These are the activations of a small neural network, seen along a few directions. Each row is one input.
In each table, some parts of the input vary, and every possible input appears once, in random order.
Descriptions start from the smaller parts, as in this example, which fits no table here: one of 5 places around a ring, together with either a single point or one of 11 places along a line or (one of 3 separate values, together with one of 6 places along a line).
Shared parts are said once, and a part with two or three values counts as separate values.
(in the rows, 128 means zero)

A family of inputs:
row 1: [188 114 113  79  95 212 109 181 169 193  99 204]
row 2: [ 69 121  45 133 185 136 185 175 141 124 198 194]
row 3: [234 108 150 101 108 140  39 154 167 147 132 207]
row 4: [ 54 142 138 185 164  51 152  63  73  77 153  63]
row 5: [105 121  72 167 195  72 124 141 134  89 223 203]
row 6: [ 26 145  55 134 150 157 243 159 120 133 142 115]
row 7: [157 138 134  62  68 223 155 174 155 196  49 119]
row 8: [190 122 214 112  78 121  52  79 116 131  74  56]
row 9: [ 32 141 115 149 147 111 214 112  98  95 134  41]
row 10: [223 118 196 136  98  99  27  93 132 126 101 149]
row 11: [156 144 185  84  63 181 131 119 127 167  26  50]
row 12: [102 123 122 194 186  34 105  86 104  59 206 135]
Question: What is each input in this table made of?
Answer: one of 2 separate values, together with one of 6 places around a ring
Question: The inputs of row 6 and row 5 match in every part but the place on the ring of 6. If row 7 is changed in the same way as row 6 into row 5, which row does it become?
Answer: row 3

A family of inputs:
row 13: [246 118 171 109  77 136  30 148 165 140 105 167]
row 14: [ 71 154 124 141 143 109 184 120 113  97 127  71]
row 15: [164 141 148  90  63 203 127 143 136 194  36 140]
row 16: [180 134 136 104  79 208 108 154 148 193  50 176]
row 17: [ 44 126  71 135 154 137 194 133 108 133 159 110]
row 18: [207 126 200 106  69 142  36 110 124 158  69 106]
row 19: [104 140 158 159 137  82 144  95 103  83 124  69]
row 20: [ 65 123  75 148 167 132 170 135 121 128 174 153]
row 21: [184 101 189  55  67 184 113 148 153 152  65  57]
row 22: [105 137  75 140 163 114 155 160 144 103 176 178]
row 23: [112 141 117 140 169 109 120 121 111 129 144 161]
row 24: [119 122 127 162 164  97 106 101 108 112 157 154]
row 25: [221  87 144  52  86 190  87 175 187 166 124 163]
row 26: [138 121 110 156 157  87 115 135 133  89 175 176]
row 27: [ 99 152 131 133 156 113 136 112  93 126 132 120]
row 28: [ 52 141 104 143 142 116 209 129 118  99 142  68]
row 29: [ 84 119  39 139 165 129 191 171 151 114 194 172]
row 30: [ 51 134  86 139 153 133 185 126 107 124 158 113]
row 31: [ 99 130 140 151 148  92 120  96  92 110 138 114]
row 32: [224 119 189 111  82 143  25 108 142 166  90 146]
row 33: [ 89 125  56 144 163 124 181 166 148 106 194 174]
row 34: [ 47 135  86 138 144 121 218 135 121 107 142  66]
row 35: [195  84 163  60  91 198  75 152 157 183 100 140]
row 36: [ 96 158 149 136 142  91 159 117 105 103 113  77]
row 37: [ 72 148 104 137 156 126 160 117 105 121 142 115]
row 38: [172 155 166 102  58 192 149 148 144 166  21  93]
row 39: [112 123 152 171 148  62  94  63  92  93 152 104]
row 40: [152 114 127 176 158  54  91 106 132  78 193 166]
row 41: [202 135 117  94  73 194 121 180 179 179  71 201]
row 42: [137 143 103 137 165 102 132 154 135 110 169 182]
row 43: [207 136 219 106  57 122  63 105 136 140  54  64]
row 44: [ 82 135  92 144 168 122 145 127 120 125 155 156]
row 45: [123 110 144 178 161  59  80  76 105 101 170 145]
row 46: [ 58 115  59 143 168 137 180 142 122 137 175 150]
row 47: [184  97 170  53  80 201  90 139 145 175  82  99]
row 48: [113 131 169 176 136  46 118  64 104  69 135  60]
Question: The inputs of row 45 and row 48 match in every part but one. If row 35 is changed in the same way as row 45 into row 48, which row does it become?
Answer: row 21
Question: What is each input in this table made of?
Answer: one of 4 places along a line, together with either one of 3 separate values or one of 6 places along a line
Question: Change only the choice among 3 separate values in row 16. List by row number the other rows that result.
Answer: row 32, row 35
Question: Change only the place on the line of 4 in row 38. List by row number the other rows that result.
Answer: row 15, row 16, row 41
Question: Change only the place on the line of 6 in row 20. List by row number the other rows that result.
Answer: row 23, row 24, row 44, row 45, row 46

A family of inputs:
row 49: [154 135 155 140 119 102  74 100 126 147 110 169]
row 50: [226 118 151 139 112 112  55 137 155  99 141 175]
row 51: [ 74 134 109 157 139  88 205 127 114  88 158 116]
row 52: [193 114 153 121  96 109  68 125 161 128 138 139]
row 53: [ 68 134  85 141 167 101 136 122 111 116 185 129]
row 54: [ 75 148  89 177 163  98 189 115 129  61 131 105]
row 55: [128 132 185 127 115 141 113  99 106 150  71  94]
row 56: [ 96 114 105 129 192 101 139 124 115 106 198 151]
row 57: [129 157 184  97 104 134 128 100  99 151  49  71]
row 58: [114 163  68 137 104 198 175 153 135 194  90 175]
row 59: [ 68 132 103 161 148  89 180 133 120 108 156 109]
row 60: [151  62  92  47 111 211 157 176 184 186 138 175]
row 61: [190 139 151 155 139  99  63 116 122 126 110 201]
row 62: [156 150 100  66 101 216 153 219 172 166  86 177]
row 63: [135 118 153 131 112 129  92 101 102 150  94 127]
row 64: [167 111 184 110  94 158 107 120 142 126 101  62]
row 65: [ 68 135 102 154 158 101 155 125 109 108 174 125]
row 66: [176  97 150 113  97 138  88 125 139 133 121  92]
row 67: [ 87 122  92 147 185 108 134 126 108 114 190 134]
row 68: [ 65 137  96 158 151 104 158 122 105 105 168 122]
row 69: [169 136 182  81  80 150 120 122 134 126  79  39]
Question: What is each input in this table made of?
Answer: either one of 3 separate values or one of 8 places along a line or (one of 2 separate values, together with one of 5 places along a line)
Question: Start at row 54 and move only the place on the line of 8, one step at a time. The first step leads to row 51. Which rows follow, in order?
Answer: row 59, row 68, row 65, row 53, row 67, row 56
Question: Change only the place on the line of 5 in row 66. List by row number the other rows that result.
Answer: row 50, row 52, row 64, row 69

A family of inputs:
row 70: [159  97 158 129 121 112  59  97 126 124 147 116]
row 71: [ 29 152  93 164 168  79 197 106  81  91 163  97]
row 72: [113 100 114  84 120 170 158 160 154 160 135 114]
row 73: [161 141 150 135 134 112  77 113 134 120 124 152]
row 74: [153 130 157 134 128 108  50  99 110 136 130 147]
row 75: [145 152 128 148 116 139 136 129 130 150 100 147]
row 76: [ 98 129 113  98 119 174 165 154 133 174  93 123]
row 77: [165 102 161 130 131 113  90 115 147 112 139 125]
row 78: [144 101 179 108 117 115  88  93 111 129 128  76]
row 79: [156 118 151 106 107 113 138 139 144 102 119  87]
row 80: [126 108 125  88 120 173 156 152 141 135 133 112]
row 81: [ 42 125  84 160 187  87 180 116 114  73 198  81]
row 82: [132 133 167 127 111 124  91  89  87 139  88  80]
row 83: [158 145 123 128 132 131 113 149 131 140 133 163]
row 84: [176 108 137 122 117 105 117 141 152 100 134 132]
row 85: [134 147 152 127 102 118 142 138 126 117  79  94]
row 86: [130 141 173 129 119 125 119 107 117 128  81  88]
row 87: [154 143 150 156 117 123 104  98 119 130  90 135]
row 88: [140  90  98  94 134 160 141 158 159 156 146 161]
row 89: [ 56 111  94 168 182  64 171 119 116  80 219 136]
row 90: [146  97 111 103 130 165 135 154 149 132 147 157]
row 91: [164 112 125 124 125 135 121 148 147 128 150 133]
row 92: [135 136 103 112 130 165 117 157 140 141 135 183]
row 93: [147 130 130 105 113 143 138 137 146 125 137  87]
row 94: [107 142 117 107 112 181 154 147 126 145  95 115]
row 95: [152 112 172 109 124 119 116 108 135 113 122  82]
row 96: [125 159 131 125 109 149 141 136 128 139  97  93]
row 97: [146 132 157 155 111 119  77  83  95 146  96 129]
row 98: [162 141 138 131 121 102 105 148 140 113 119 161]
row 99: [ 52 150  82 172 185  62 156 116 103  88 204 164]
row 100: [128 138 103 133 113 177 144 142 125 151 102 165]
row 101: [113 127 102 125 119 168 151 149 141 180 101 172]
row 102: [ 44 151  81 192 168  74 183 100  88  98 171 146]
row 103: [158 151 130 150 102 114 127 124 133 118  87 142]
row 104: [129 128  89 103 133 160 123 160 149 165 135 187]
Question: What is each input in this table made of?
Answer: one of 5 places around a ring, together with either a single point or one of 6 places along a line
Question: The inputs of row 73 and row 87 match in every part but the place on the ring of 5. If row 92 is changed in the same way as row 73 into row 87, which row does it become?
Answer: row 100
Question: Start at row 76 and move only the place on the line of 6, one step at a time. The first step leads to row 94. Which rows follow, in order?
Answer: row 96, row 85, row 86, row 82
Question: List by row number the other rows that have the place on the ring of 5 in common with row 84.
Answer: row 70, row 77, row 88, row 89, row 90, row 91

A family of inputs:
row 105: [231 121 186 137 122  81   9 110 144 136 124 172]
row 106: [173 106 137  87  90 193 117 153 153 177 104 154]
row 107: [ 68 113  68 145 170 141 176 140 124 120 174 149]
row 108: [ 74 144  41 137 165 148 191 166 134 133 164 185]
row 109: [171 135 115  86  99 200 125 186 163 181  80 189]
row 110: [ 79 119  88 148 170 116 178 131 126  83 166 117]
row 111: [ 51 158 137 172 140  83 179  83  81 100 131  51]
row 112: [164 128 177  86  83 151  95 128 129 152  92  82]
row 113: [130 121 122 190 180  31  79  84 112  72 200 181]
row 114: [149 143 199 116  70 132 107  98 109 138  37  55]
row 115: [182 113 155  86  86 159 114 151 155 138  92 121]
row 116: [ 65 136 111 145 160 100 165 107 106 106 171  80]
Question: What is each input in this table made of?
Answer: one of 2 separate values, together with either a single point or one of 5 places along a line
Question: The inputs of row 105 and row 113 match in every part but the choice among 2 separate values. If row 115 is changed in the same way as row 105 into row 113, which row does it become?
Answer: row 110
Question: Change only the choice among 2 separate values in row 112. List by row number the other rows that result.
Answer: row 116

A family of inputs:
row 117: [173 103 211  63  70 173  80 116 121 157  67  56]
row 118: [234 117 138 101  98 167  87 163 189 154 103 193]
row 119: [ 83 153 136 166 137 119 149  86  89 110  80  63]
row 120: [ 76 197 123 147 121 140 189 134  95 146  48 114]
row 121: [ 77  98 125 122 161  99 166 120 120  95 150  40]
row 122: [120 198 100 177 157 113 116 129 119 143  92 220]
row 123: [120 192 154 192 135  54  95  79  84 108  89 101]
row 124: [ 99 131 146 170 158  76 104  66  97 114 167  89]
row 125: [ 67 157 105 146 122 164 188 120 101 137  76 108]
row 126: [ 81  98 136 103 138 107 182 144 132  59 196  39]
row 127: [120  85 116 151 175  68 104 126 128  87 197 158]
row 128: [169 117 161  49  85 220 110 149 137 189  55  81]
row 129: [ 75 133  74 135 139 158 179 140 118 175 149 175]
row 130: [ 86 195 157 166 134  95 148  98  90 120  54  73]
row 131: [114 150  88 176 148 135 122 121 113 131 121 218]
row 132: [138  92 113 128 166  72 124 141 145  54 238 148]
row 133: [178 114 135  55  65 216  91 166 151 210  84 166]
row 134: [ 96 104  54 100 135 151 196 200 154 113 211 144]
row 135: [ 84 105  56 106 143 135 191 164 149 148 170 161]
row 136: [105  98 127 148 162  58 109  98 123  84 186  72]
row 137: [204 120 117  89  67 203 125 190 183 180  81 151]
row 138: [240 106 179 124  96 128  46 139 172 124 111 155]
row 139: [ 84 165  61 157 129 164 161 131 126 163  99 176]
row 140: [135 181 143 194 147  65  90 104  89 109 100 185]
row 141: [112  97  77 126 175 107 145 148 151 119 190 199]
row 142: [ 65 136 110 117 145 154 208 115 105 152 124 102]
row 143: [210 104 209  83  71 124  34  88 122 148 102  89]
row 144: [118  99 134 122 140  60 134 116 134  48 231  70]
row 145: [226  94 189  94  97 141  15 122 125 152 109 163]
row 146: [116 134  83 150 186 126 136 114 123 150 165 204]
row 147: [219 105 207 118  57 115  62 117 157 116 106  86]
row 148: [ 68 125 153 141 144 114 166  90  89 121 133  65]
row 149: [111 152 146 181 124  71 105  57  92  98 121 106]
row 150: [ 55 105  99 102 145 143 203 152 139 125 149  88]
row 151: [179 124 159  78  71 206 144 169 179 158  60  82]
row 152: [101 206  75 151 129 134 170 138 118 171  68 182]
row 153: [189 106 206  93  58 157 117 139 155 126  68  53]
row 154: [128 102  66 123 179 124 145 181 161  88 228 173]
row 155: [206 106 156  75  95 187  46 151 151 183 105 204]
row 156: [ 69 108  98  87 137 154 215 177 149  91 190  75]
row 157: [120 145 130 192 148  90  86  87 104 102 130 183]
row 158: [125 122 122 176 186  87  95  93 100 118 171 163]
Question: The inputs of row 134 and row 132 match in every part but one. If row 133 is changed in the same way as row 134 into row 132, which row does it become?
Answer: row 145
Question: The inputs of row 129 and row 142 match in every part but one. If row 137 is changed in the same way as row 129 into row 142, which row does it become?
Answer: row 151
Question: What is each input in this table made of?
Answer: one of 6 places around a ring, together with either one of 2 separate values or one of 5 places along a line
Question: Start at row 156 and move only the place on the line of 5, one step at a time. The first step leads to row 150. Which rows follow, in order?
Answer: row 142, row 125, row 120

A family of inputs:
row 159: [188 140 135 105  97 165  89 152 144 168  82 187]
row 160: [166 118 135  87  81 190 118 146 147 177  81 134]
row 161: [ 39 160  89 177 169  92 203 115  99  96 151 106]
row 162: [178 145 188 122  92 130  68 101 113 150  56 116]
row 163: [ 85 130  77 149 167 111 159 146 129 109 183 162]
row 164: [139 112 127 138 150  95 106 120 132 104 167 140]
row 165: [147 114 157  88  95 155 137 138 148 128 107  73]
row 166: [182  95 156 104 117 124  79 128 153 118 148 129]
row 167: [ 61 139  60 177 186  99 180 135 117 101 186 176]
row 168: [ 59 132  81 135 159 130 183 140 117 128 162 130]
row 169: [173 100 127  92 118 158 115 164 164 136 143 146]
row 170: [164 154 166 108  81 159 112 128 129 164  43 115]
row 171: [ 74 140  89 195 191  61 144 105 105  86 192 161]
row 172: [162 141 139  93  92 185 112 144 135 186  59 154]
row 173: [126 115  97 118 141 131 139 157 145 118 166 154]
row 174: [169 133 164 106  73 167 120 128 142 157  65  97]
row 175: [ 79 137 131 169 164  77 140  94  97  94 160  95]
row 176: [187 114 129 103  93 174  91 150 159 157 101 162]
row 177: [103 120 104 110 138 152 166 148 131 139 143 125]
row 178: [179 122 187 121  84 139  73 101 124 142  79  97]
row 179: [104 132 129 119 124 125 167 132 123 115 127  86]
row 180: [198 112 160 118  92 137  59 120 144 144 107 150]
row 181: [119 122 151 136 140  96 120 103 110 100 139  86]
row 182: [ 67 150 104 151 155 109 186 121 111 105 146  95]
row 183: [ 53 149 111 187 178  61 157  90  82  80 165 107]
row 184: [ 97 126 106 166 170  74 125 113 117  96 188 148]
row 185: [145 101 130  73 106 175 138 159 151 153 123 113]
row 186: [163 106 180 102 106 120  94 116 129 117 120  77]
row 187: [199 138 167 126 104 132  57 117 134 153  88 176]
row 188: [ 35 141  64 162 178 118 204 129 106 119 165 144]
Question: What is each input in this table made of?
Answer: one of 5 places around a ring, together with one of 6 places along a line
Question: The inputs of row 171 and row 184 match in every part but the place on the line of 6. If row 167 is changed in the same way as row 171 into row 184, which row does it become?
Answer: row 163
Question: Change only the place on the ring of 5 in row 172. List by row number the other rows that result.
Answer: row 159, row 162, row 170, row 187
Question: Start at row 165 and move only the place on the ring of 5, one step at a time. The first step leads to row 186. Which rows follow, in order?
Answer: row 166, row 169, row 185
